X =
array([[-10,  52,  36, -71,  60],
       [ 75, -29, -62,  -9, -24],
       [ -4,  59,  38, -80,  68],
       [ 73, -29, -61,  -9, -24],
       [-11,  56,  37, -77,  65],
       [ 66, -18, -53, -21, -10],
       [ -9,  58,  37, -76,  65],
       [ -4,  61,  39, -83,  71],
       [ 70, -20, -55, -23, -11],
       [ 74, -29, -62,  -9, -24],
       [ 74, -30, -62,  -9, -23],
       [ 68, -19, -53, -22, -11],
       [ 69, -19, -55, -22, -11]])
X[0, 0] = -10
X[12] = [69, -19, -55, -22, -11]
X[6, 2] = 37
X[1, 0] = 75
X[2, 4] = 68
X[0, 3] = -71
X[:, 1] = [52, -29, 59, -29, 56, -18, 58, 61, -20, -29, -30, -19, -19]
X[1, 1] = -29
X[11] = [68, -19, -53, -22, -11]
X[:, 3] = [-71, -9, -80, -9, -77, -21, -76, -83, -23, -9, -9, -22, -22]
X[2, 2] = 38
X[5, 0] = 66
X[4, 4] = 65
X[11, 3] = -22
X[4, 0] = -11
X[4, 1] = 56
X[10, 3] = -9
X[12, 4] = -11
X[:, 4] = [60, -24, 68, -24, 65, -10, 65, 71, -11, -24, -23, -11, -11]
X[2, 3] = -80
X[8, 3] = -23
X[:, 2] = [36, -62, 38, -61, 37, -53, 37, 39, -55, -62, -62, -53, -55]
X[6, 3] = -76
X[12, 2] = -55
X[2, 0] = -4
X[4, 3] = -77
X[10, 4] = -23
X[7, 4] = 71
X[5, 1] = -18
X[11, 2] = -53
X[8, 1] = -20
X[6, 4] = 65
X[3, 0] = 73
X[8, 0] = 70

W =
5  2  2  2  4  5  3
1  7  5  5  3  2  7
5  4  8  4  6  8  1
2  7  6  6  8  0  6
4  6  8  2  4  2  3
7  4  3  2  4  5  3
1  3  3  6  7  0  1
7  3  1  2  8  8  7
4  2  3  5  8  8  5
6  5  6  2  7  3  3
Indices start at 0.
(0, 0)	5
(6, 5)	0
(6, 2)	3
(4, 6)	3
(2, 4)	6
(5, 1)	4
(9, 5)	3
(8, 6)	5
(5, 0)	7
(9, 1)	5
(9, 2)	6
(5, 3)	2
(4, 0)	4
(4, 5)	2
(1, 0)	1
(2, 6)	1
(0, 1)	2
(3, 0)	2
(6, 6)	1
(8, 4)	8

B =
[[59 92 28 40]
 [26 28 30 20]
 [80 82 94 78]
 [47 39 81 55]
 [36 21 82 51]
 [56 69 85 28]
 [60 44 63 45]
 [72 65 23 23]
 [61 43 20 85]
 [35 38 70 20]
 [89 80 75 73]
 [91 76 90 91]
 [26 49 32 82]]
Rows and columns are counted from 0.
row 0 col 0 => 59
row 5 col 0 => 56
row 5 col 2 => 85
row 7 col 3 => 23
row 3 col 1 => 39
row 8 col 1 => 43
row 10 col 2 => 75
row 6 col 0 => 60
row 9 col 1 => 38
row 4 col 1 => 21
row 6 col 3 => 45
row 3 col 3 => 55
row 2 col 2 => 94
row 11 col 1 => 76
row 12 col 3 => 82
row 1 col 0 => 26
row 0 col 2 => 28
row 11 col 3 => 91
row 8 col 3 => 85

m = [-3, 5, 15, 27, 4, -16, 44, -24, -27, 23, 11]
m[-11] -> -3
m[4] -> 4
m[-10] -> 5
m[6] -> 44

M =
53  70  54  21  59  52  57  54  48  54  65  55
62  74  60  58  57  51  58  58  57  54  53  47
53  52  41  41  47  44  57  58  53  49  74  59
56  59  38  41  54  55  54  55  50  43  40  60
55  57  60  57  59  62  60  58  53  63  58  57
Rows and columns are counted from 0.
(0, 0) = 53
(0, 5) = 52
(2, 0) = 53
(3, 5) = 55
(4, 7) = 58
(2, 2) = 41
(1, 6) = 58
(1, 3) = 58
(3, 4) = 54
(4, 9) = 63
(3, 3) = 41
(1, 4) = 57
(3, 7) = 55
(3, 6) = 54
(1, 5) = 51
(4, 4) = 59
(1, 8) = 57
(4, 1) = 57
(2, 3) = 41

A =
2  6  2  3
7  2  2  7
2  6  2  3
2  6  6  1
6  2  6  5
2  6  6  1
7  2  2  7
6  2  6  5
2  6  2  3
2  6  2  3
6  2  6  5
6  2  6  5
A[-12,0]	2
A[-2,0]	6
A[6]	[7, 2, 2, 7]
A[:, 0]	[2, 7, 2, 2, 6, 2, 7, 6, 2, 2, 6, 6]
A[-10,-4]	2
A[:, 3]	[3, 7, 3, 1, 5, 1, 7, 5, 3, 3, 5, 5]
A[-7,2]	6
A[-10,-3]	6
A[11,-4]	6
A[-9,-3]	6
A[8,-4]	2
A[-6,-3]	2
A[-1,-2]	6
